A small network was shown many inputs. Here are its activations along a few directions, one row for each input.
Each table varies a few parts of the input and shows all the possible inputs, shuffled.
A made-up example of a description, with smaller parts first: line(6) and (point or ring(11) or (values(2) and ring(8))).
Shared parts are said once, and a part with two or three values counts as separate values.

Other details of the inputs vary at random and push rows far along two fixed directions, the same in every table; ignore that.

A family of inputs:
R1: [  0, -36,  13, -26,   5,  25,  32, -13,  50, -18, -45,   8]
R2: [ 24, -28,  -6,  19, -45,  18,  14, -23,  12,  21,   2, -10]
R3: [  2,  64,   1,  47,   7,   4, -30,  35, -37,  10,  59,  -7]
R4: [-29,   7,  36, -66,  34, -33,  19,   1,  34, -75, -19,   3]
R5: [-19,  29,  36, -52,  24, -23,  12,  26,  64, -88,  -5, -16]
R6: [ -3,  51,  -6,   6,   8, -38, -21,   1, -36,  18,  59, -16]
R7: [ 21, -32, -21,  70, -29,  -1,  -9,   0, -48,  70, -17,  12]
R8: [-15, -59, -10, -39,  28,  37, -18,  -9,  32,   4, -54,  17]
R9: [  6, -30, -17, -22,  11,  32,   1, -20,   9,  27, -21,   7]
R10: [ 33,  68,  20,  18, -32, -21,  13,   7,  16,   1,  54, -30]
R11: [ 33,  45,  20,  10, -19, -30,  27,  -7,   9,  -1,  36, -29]
R12: [ 14, -49,  -7,  24,   6,  44,  -1,   8, -22,  25, -54,  11]
R13: [-16,  21,   9, -48,  37, -22,  12,  19, -16, -26,  19,  15]
R14: [-23,  22,  -5, -38,  32, -30, -20,  34,   5, -43,  25,  -1]
R15: [  0,  50,  18,  10, -16, -17,   6,  -5,  -5,  -6,  19,  -1]
R16: [-38, -73,   5, -27,  49,  30, -18,  21,  15, -35, -40,  30]
R17: [ 16,  -8,  -7,  36, -48,  19,  31, -33,  -8,  59, -12,  -5]
R18: [ 18,  32, -27,  23,   7, -31,   8, -14, -32,  15,  40, -28]
R19: [-19,  30,   2,   8,  32, -23,  -2,  10, -45,   2,  36,  -2]
R20: [-23,   5,  34, -60,  18, -35,  -8,  16,  40, -90,  -8,  -4]
R21: [ -1, -39,  12, -26,   3,  10,  39, -27,  31,  -3, -51,   7]
R22: [-11,  61,   0,  35, -37,   0, -20,   2,  -2, -11,  33, -12]
R23: [  3, -32,  -6,  25, -44,  41,  -2, -16,  22,  15, -20,   1]
R24: [  9, -31, -31,  18, -24,  42, -11,   3, -19,  68, -10,  30]
R25: [ -6,  29,   4,   8, -32, -18,  -4,  -6,   7, -24,  30, -28]
R26: [ 21,  14, -27,  31,   3, -17, -28,  -4, -12,  -1,  18, -20]
R27: [ -1, -45, -18,   3,  11,  19,   7, -38, -15,  70, -25,  19]
R28: [  9, -45,  12, -22, -16,   6,  28, -16,  23,  10, -23,   2]
R29: [ 19,  58,  13,  25, -45, -24, -12,  11,  15, -22,  49, -31]
R30: [ -1,  52,   5,  33,  15, -16, -12,  19, -55,  20,  54,   3]
R31: [ 35, -46, -34,   3,  13,  23,  19, -31,  -6,  37, -42,  11]
R32: [ -8, -35, -12,  40,   3,  50, -20,  12, -23,  39,  -2,  23]
R33: [-11,  33,   2,  -2,  32,  -2,   0,  24, -26, -29,  39,  -5]
R34: [  4,  26,  19, -19, -15, -18,   8,  17,  45, -49,  11, -26]
R35: [ -8,  40,  16, -17,  -5, -16,   9,   6,  31, -33,   6,  -7]
R36: [ -7, -37, -36,   7, -12,  21,  15, -19, -36,  77, -14,  29]
R37: [ -1, -62,   0,  -2,  12,  18, -15,   5, -10,   4, -61,  10]
R38: [-32, -62,   5, -19,  39,  15,   2,   8, -20,   5, -18,  28]
R39: [ 11,  62, -13,   7,  -8, -19,  -5,  19, -32,  17,  52,  -4]
R40: [ -2, -14,   7,   6, -18,  39,   9, -15,  27,  14, -33,  24]
R41: [ 20,  29, -23,  26,  -3, -34, -23,   4, -20,   5,  44, -15]
R42: [ 34,   0,  -7,  49, -43,  41,  13,  -9,  18,  50,   9, -10]
R43: [ 46,  42, -33,  51, -14,  -5,   1, -14, -37,  33,  39, -27]
R44: [ 17,  19,   3,   8,  18, -15,   8,  18, -30, -11,   2,  -9]
R45: [ -7,  47,  20,  24, -26, -24, -11,  -7, -18,  -9,  38,  -3]
R46: [ -5, -56, -30,   4,  -8,  24,  -1,  -2, -10,  58, -18,  38]
R47: [ 18,  28,  -9,  37,  -3, -34,   8,   5, -58,  38,   4, -14]
R48: [-27,  35,  30, -44,  26, -11,  -6,  20,  53, -81,  -8,  -1]
R49: [ 13, -29,  11, -13, -17,   7,  45, -24,  16,  14, -26,  -2]
R50: [ -2,  64,   4,  25, -41, -12,  -7,  11,  12, -19,  40, -30]
R51: [ -7, -42,  15, -28,  -1,  16,  31, -24,  26,  -3, -51,  17]
R52: [  6, -47, -14,  18,  -4,  33,  -7,   6, -17,  24, -58,   9]
R53: [-18, -58,  19, -30,   2,   6,  19, -22,  25, -20, -43,  18]
R54: [-38,   0,   8, -79,  52, -44,  10,  29,   1, -50,  20,   9]
R55: [-23, -30,  30, -58,  70, -53,  11,  27,   3, -71, -35,  -1]
R56: [ -3, -50, -10, -39,  35,  48,  -9,  -5,  37,   2, -54,  16]
R57: [  2,  -1,  -2, -52,  57, -17,   3,  19,  40, -88, -17, -18]
R58: [-10, -47,   8,  12, -24,  26, -13, -26,  12,  11, -35,  32]
R59: [-29, -74,  -8, -51,  39,  17, -12, -19,  29,   9, -47,  23]
R60: [-29,   8,  36, -65,  27, -40,  30,   4,  35, -78, -12,  -9]
R61: [ -3,  69,  13,  25, -24,  -9,  -8,  16,  14, -15,  36, -20]
R62: [-19,  27,  27, -31,   3, -18, -11,  17,  43, -77,   8, -12]
R63: [ -8, -33, -21,  57,  -7,  29, -26,  -2, -41,  73,  10,  18]
R64: [ -1,  65,  -7,  65, -58,  -9, -38,  -8, -19,  14,  43, -10]
R65: [ 20,  28, -19,  24,   4, -36, -12,   0, -31,   7,  45, -17]
R66: [-22,  19,  26, -41,   8, -26, -16,  18,  41, -85,   0,  -9]
R67: [ 14, -16,   0,  32, -48,  15,  21, -22,  -9,  45,  -1,  -1]
R68: [-15, -51, -20, -16,   9,  29, -20, -13,  15,  25, -25,  12]
R69: [ 21, -25, -27,  20, -14,  51,  -8,   5, -15,  65, -15,  32]
R70: [ 26,  40, -26,  32,  -7, -17, -24,   8, -12,  -8,  36, -28]
R71: [ 12, -56,  -1,  -1,  10,  23,  21, -12, -43,  28, -54,  14]
R72: [ 15,  62,  -1,  13,   2, -24, -24,  -7, -42,  38,  53, -16]
Description of these inputs: ring(8) and (line(4) or values(5)).
Q: Changing only the ring(8) part turns R44 into R47. The same change can be made to R43. Which row results?
A: R18
Q: List by row number the other rows that have the ring(8) part in common with R13.
A: R11, R15, R21, R30, R31, R51, R71, R72
Q: Change only the values(5) part in R38. List by row number the other rows that result.
A: R6, R54, R55, R65
Q: Start at R40 and move only the line(4) part, one step at a time. The first step leads to R35. Which rows follow, in order?
A: R1, R10
Q: Start at R48 and move only the line(4) part, one step at a time. The first step leads to R61. Which rows follow, in order?
A: R5, R42
Q: List by row number the other rows that have the ring(8) part in common with R32.
A: R8, R22, R24, R34, R50, R52, R62, R70
Q: Change only the values(5) part in R26. List by row number the other rows that result.
A: R14, R16, R37, R68

A family of inputs:
R73: [ 16,   7, -18,  47, -40,  28,  -5,  -9,  -8,  46,  10,   0]
R74: [ 16,  47,  -9,  18,  -4, -25,  -4,   5, -30,  17,  42, -10]
R75: [-13, -13,   5, -26,  28,  -5,  -9,  14,   9, -28,  -8,   3]
R76: [-10,  -5,  10, -32,  32, -18,   6,  16,   2, -36,  -5,  -1]
R77: [  4,  59,  14,   7,  -6, -33,  -6,  13,   1, -34,  37, -26]
R78: [ 10, -11, -20,  41, -17,  21, -10,  -6, -28,  50,   0,   4]
R79: [ -2, -78, -17,   4,   4,  43,  16, -23,  -4,  47, -55,  30]
R80: [ -1,  18,   5,   0, -15,  -4,  -2,   1,   8,  -8,  15,  -3]
R81: [  2,  -1,   9, -32,   8, -18,  14,  -4,  21, -26,  -5,  -9]
R82: [  5,  -9, -18,  36, -16,  21,  -6, -12, -24,  52,   8,  11]
R83: [ -1, -26,   2, -11,   3,  17,   5,  -5,  23, -12, -29,   3]
R84: [-13, -31,   0, -19,  21,  13,  -5,  -3,   6,  -3, -21,  15]
R85: [ -3,   0,  13, -16,   2, -11,  10,   0,  17, -24,  -5,  -3]
R86: [  9,  49,   5,  28, -30, -15,  -5,   2, -11,  13,  35, -14]
R87: [  1, -26,   8, -17,   2,  10,  12,  -8,  18, -13, -29,   5]
R88: [ -1,   7,  -4,   1,  12, -12,  -7,   8, -13, -10,   5,  -3]
R89: [ -2,  18,   5,   4, -12,   1,  -5,   0,  10,  -5,  11,  -3]
R90: [-17,  -5,  12, -32,  29, -13,   2,  10,   4, -26,  -6,   2]
Q: Changing only one part turns R85 into R79. The same change can be made to R80. Which row results?
A: R82
Q: What do these inputs look like to the network?
A: values(2) and (point or ring(8))
Q: Change only the values(2) part in R88. List by row number the other rows that result.
A: R77

A family of inputs:
R91: [  5, -60, -20, -40,  22,  42,  12, -20,  17,  30, -38,  27]
R92: [ -6,  40,   6, -54,  32, -32,  -6,  16,  24, -48,  29, -20]
R93: [ -4,  91,  23,  36, -37, -23,  -6,  11,   4, -14,  58, -33]
R94: [-45,  58,  24,  -1,  17, -39, -33,  34, -32, -49,  50,  -3]
R95: [  7,  53,  -2,  58, -51,  -8,  -6, -11, -31,  45,  57,  -7]
R96: [ -8,  -3,  21, -72,  63, -52,  16,  18,  13, -78, -26, -15]
R97: [ 11,  18,  22,  -8,  13, -13,   5,  12,  18, -59, -16, -11]
R98: [ 24,  71,  -5,  92, -87,   2,  -6,  -6, -39,  78,  64, -22]
R99: [-11, -38, -32,  27,  16,  47, -36,  -1,  -4,  35, -14,  33]
R100: [  9, -83,  -2, -14,  15,  17,  20, -14,   9,   8, -59,  13]
R101: [-10,  36,   6, -42,  15, -31, -12,  21,  38, -73,  21, -15]
R102: [  3, -35, -11, -20,   6,  22,  -4, -10,  28,  -7, -17,   6]
R103: [-10, -18,  -7,  11,  26,   1, -19,  32, -33,  -9, -12,   3]
R104: [ 23, -28, -25,  47, -45,  59,  -4, -22,  17,  47, -27,  10]
R105: [-15, -61,   9, -30,   0,  22,  27, -22,  14,  28, -45,  34]
R106: [ 12,  -8,   6,   9,  -3, -16,   2,  -7,  -1, -17, -19, -14]
R107: [ 14,  -7,  -9,  -8,  22, -19,  25,  -4, -20,  10,  -1, -12]
R108: [  1, -27,  -3,   9, -23,  23,  25, -27, -21,  74,  -5,  26]
Q: What do these inputs look like to the network?
A: values(3) and (point or line(5))
Q: Changing only the values(3) part turns R96 into R105. The same change can be made to R107. Which row results?
A: R108
Q: Change only the values(3) part in R104. List by row number the other rows that result.
A: R93, R97
Q: List by row number the other rows that have the values(3) part in common with R104.
A: R91, R92, R99, R101, R102
